A small network was shown many inputs. Here are its activations along a few directions, one row for each input.
In each table, some parts of the input vary, and every possible input appears once, in random order.
A made-up example of a description, with smaller parts first: one of 3 separate values, together with either a single point or one of 11 places around a ring or (one of 5 places around a ring, together with one of 6 places along a line).
Shared parts are said once, and a part with two or three values counts as separate values.

A family of inputs:
row 1: -331; 14; 104; -227; 117; 177; -406; -282; -396; -715; -347
row 2: -198; 393; 287; -536; 42; -366; -226; -245; -200; 546; 553
row 3: 408; 41; -63; -413; -134; -279; 57; 300; -39; -492; -185
row 4: 580; -84; -209; -283; -495; -188; -53; 48; -296; -84; 164
row 5: 120; -10; 184; 346; -268; -117; 399; 441; -575; 580; 12
row 6: 225; 103; -114; 398; 437; 450; -70; -280; 763; 252; 239
row 7: -58; 124; 327; 218; 82; -201; 516; 691; -326; 176; -343
row 8: -157; -104; -21; -99; -242; 276; -522; -550; -646; -305; 4
row 9: 321; -216; -272; -92; -7; 25; 198; 250; 585; -510; -167
row 10: 449; -323; -538; 284; -152; 29; 50; -62; 762; -131; -24
row 11: -147; -128; 110; 533; 215; 105; 678; 629; 282; 171; -331
row 12: -305; -328; -392; 476; 87; 495; -412; -632; 400; -353; -186
row 13: 361; 339; 242; -160; 94; 229; -181; -182; -288; 279; 445
row 14: 21; -20; -160; -667; -538; -780; -93; -14; -211; 193; 271
row 15: 191; 463; 375; -289; 449; 134; -64; 81; -35; -127; 88
row 16: -8; -243; -153; 904; 91; 103; 540; 311; 459; 560; -182
row 17: -425; -227; -125; 98; 245; 482; -263; -317; 222; -728; -326
row 18: -433; 43; 235; -28; -305; -710; 345; 388; -489; 849; 122
row 19: -714; -48; 32; -489; -296; -308; -569; -609; -556; -28; 98
row 20: 100; 211; 152; 26; 578; 444; 76; 34; 584; -133; 96
What is each input in this table made of?
> one of 4 separate values, together with one of 5 places along a line
The inputs of row 16 and row 12 match in every part but the choice among 4 separate values. If row 11 is changed in the same way as row 16 into row 12, which row does it become?
> row 17
Which other rows does row 3 become when the choice among 4 separate values takes its other values? List them by row number.
> row 1, row 7, row 15
Which other rows does row 13 become when the choice among 4 separate values takes its other values? List them by row number.
> row 4, row 5, row 8

A family of inputs:
row 21: -281; 347; 426; -224; 427; 211; 90; -83; 50; 450; 400
row 22: 119; 223; 54; 431; 458; 533; -298; -431; 175; -124; -115
row 23: -409; -244; -229; 681; 313; 338; -108; -288; 429; -446; -621
row 24: -220; -335; -104; 891; 246; 132; 529; 486; 473; 70; -436
row 25: 213; -512; -429; 184; -54; 207; 147; 78; 721; -688; -521
row 26: 41; 398; 424; -6; 376; -183; 240; 356; 145; 645; 308
row 27: -202; -209; -353; -336; -451; -139; -610; -606; -213; 3; 383
row 28: 204; 110; 110; -411; -467; -661; 359; 643; -672; -96; -175
row 29: 251; 45; -125; 52; 211; 685; -416; -377; 324; -556; 152
row 30: -342; -2; -147; 52; -237; -284; -492; -659; -339; 431; 102
row 31: -284; -430; -398; 296; 72; 500; -227; -232; 579; -862; -361
row 32: -155; -65; 36; 278; -398; -485; 153; 141; -227; 925; 274
row 33: 347; -100; -339; -112; -639; -670; 213; 199; -37; 509; 278
row 34: 485; 233; 65; -663; 109; -168; -102; -87; 349; -182; 310
row 35: -139; 496; 264; -215; 483; 9; -394; -425; 67; 124; 148
row 36: 288; -266; -347; -395; -616; -472; -184; -328; -56; 107; 288
row 37: -545; -385; -87; 673; 268; 532; 382; 53; 400; -125; -359
row 38: -319; -27; 82; -656; -263; -142; -467; -122; -853; -616; -51
row 39: -463; 184; 291; -270; -62; -278; -356; -174; -972; -176; -345
row 40: -614; 70; 477; -270; -162; -68; 126; 161; -967; 155; -114
row 41: 306; 106; 183; 635; 397; 333; 338; 354; 222; 399; 70
row 42: -479; -138; 27; 50; -328; -88; -6; -305; -336; 746; 360
row 43: 278; -369; -462; 463; -19; -2; 541; 584; 693; -283; -515
row 44: -18; 67; 199; 421; 425; 730; 192; -87; 144; 201; 151
row 45: -5; 308; 73; -588; 254; 154; -509; -375; 201; -315; 429
row 46: 741; -40; -153; -49; 85; 387; -36; -71; 463; -392; 8
row 47: -300; 150; 492; -40; -244; -456; 279; 593; -849; 350; -215
row 48: 163; -75; 90; -696; -431; -483; -27; 138; -695; -520; -134
row 49: 540; 375; 58; -395; 120; -360; 289; 425; 345; 238; 293
row 50: 800; 87; -177; 221; 126; 187; 356; 440; 437; 26; 7
What is each input in this table made of?
> one of 5 places along a line, together with one of 6 places around a ring
Which other rows does row 37 become when the place on the line of 5 takes its other values? List them by row number.
> row 21, row 40, row 42, row 44

A family of inputs:
row 51: -110; 111; 87; -624; -356; -408; -347; -220; -628; -23; 195
row 52: -53; -12; -19; 101; 126; 176; -70; -119; 129; -83; -29
row 53: -240; -16; -2; 167; 252; 365; -216; -315; 153; -173; -52
row 54: 32; -100; -158; 48; 97; 255; -178; -214; 244; -379; -104
row 55: 55; -77; -127; 41; 75; 188; -114; -141; 212; -283; -77
row 56: -4; 46; 92; 116; 2; -98; 198; 199; -53; 279; 20
row 57: 90; -37; -69; 35; 24; 52; 17; 12; 139; -96; -35
row 58: 113; 4; 16; 44; -68; -160; 220; 254; 5; 169; -7
row 59: -136; 72; 142; 178; 102; 38; 112; 64; -61; 299; 43
row 60: -11; 36; 64; 109; 36; -28; 130; 117; -2; 192; 14
row 61: -149; 59; 115; 171; 136; 106; 44; -15; -11; 209; 33
row 62: -122; 87; 195; 200; 31; -102; 251; 227; -171; 473; 51
row 63: -186; 26; 59; 164; 198; 237; -88; -169; 78; 22; -1
row 64: -165; 43; 88; 166; 168; 172; -22; -93; 35; 116; 18
row 65: 223; -55; -88; -32; -111; -143; 177; 230; 106; -28; -36
row 66: -1; 49; -7; -687; -446; -468; -322; -181; -568; -116; 175
row 67: 114; 10; 44; 51; -102; -234; 291; 336; -46; 254; -7
row 68: 217; -70; -117; -33; -81; -70; 109; 149; 148; -116; -45
row 69: -21; 22; 37; 104; 68; 42; 62; 37; 45; 102; 5
row 70: -101; -55; -80; 108; 176; 307; -199; -266; 200; -275; -79
row 71: 179; -128; -205; -22; -6; 140; -90; -84; 255; -389; -100
row 72: -75; -33; -49; 103; 152; 242; -135; -194; 166; -178; -52
row 73: 196; -106; -175; -27; -29; 71; -25; -8; 222; -296; -77
row 74: 209; -87; -146; -31; -54; 1; 41; 70; 186; -205; -58
row 75: 158; -151; -236; -13; 14; 209; -155; -158; 285; -484; -127
row 76: -345; 216; 271; -507; -187; -268; -372; -304; -760; 163; 234
row 77: -210; 6; 29; 164; 226; 301; -152; -243; 117; -75; -24
row 78: 224; -45; -59; -30; -142; -216; 247; 312; 61; 57; -32
row 79: 223; -38; -29; -25; -175; -291; 319; 394; 12; 142; -33
row 80: -127; 81; 169; 188; 67; -31; 181; 145; -114; 387; 49
row 81: 75; -56; -97; 37; 51; 121; -49; -65; 177; -189; -54
row 82: 109; -7; -12; 39; -35; -88; 151; 172; 53; 83; -12
row 83: -35; 6; 9; 101; 98; 110; -5; -42; 88; 11; -10
row 84: -225; 166; 179; -564; -270; -341; -364; -261; -692; 70; 215
row 85: 101; -20; -40; 36; -5; -17; 83; 92; 98; -6; -21
row 86: -1; 52; 119; 126; -33; -171; 269; 281; -107; 365; 20
What is each input in this table made of?
> one of 4 places along a line, together with either a single point or one of 8 places along a line
Which other rows does row 84 become when the place on the line of 4 takes its other values? List them by row number.
> row 51, row 66, row 76
A walk changes only the place on the line of 8. It starts at row 79 and steps to row 78. List the rest of the walk in order.
> row 65, row 68, row 74, row 73, row 71, row 75
Which other rows agree with row 84 in the place on the line of 4? List them by row number.
> row 52, row 56, row 60, row 69, row 70, row 72, row 83, row 86
Which other rows does row 80 become when the place on the line of 8 takes its other values? List them by row number.
> row 53, row 59, row 61, row 62, row 63, row 64, row 77
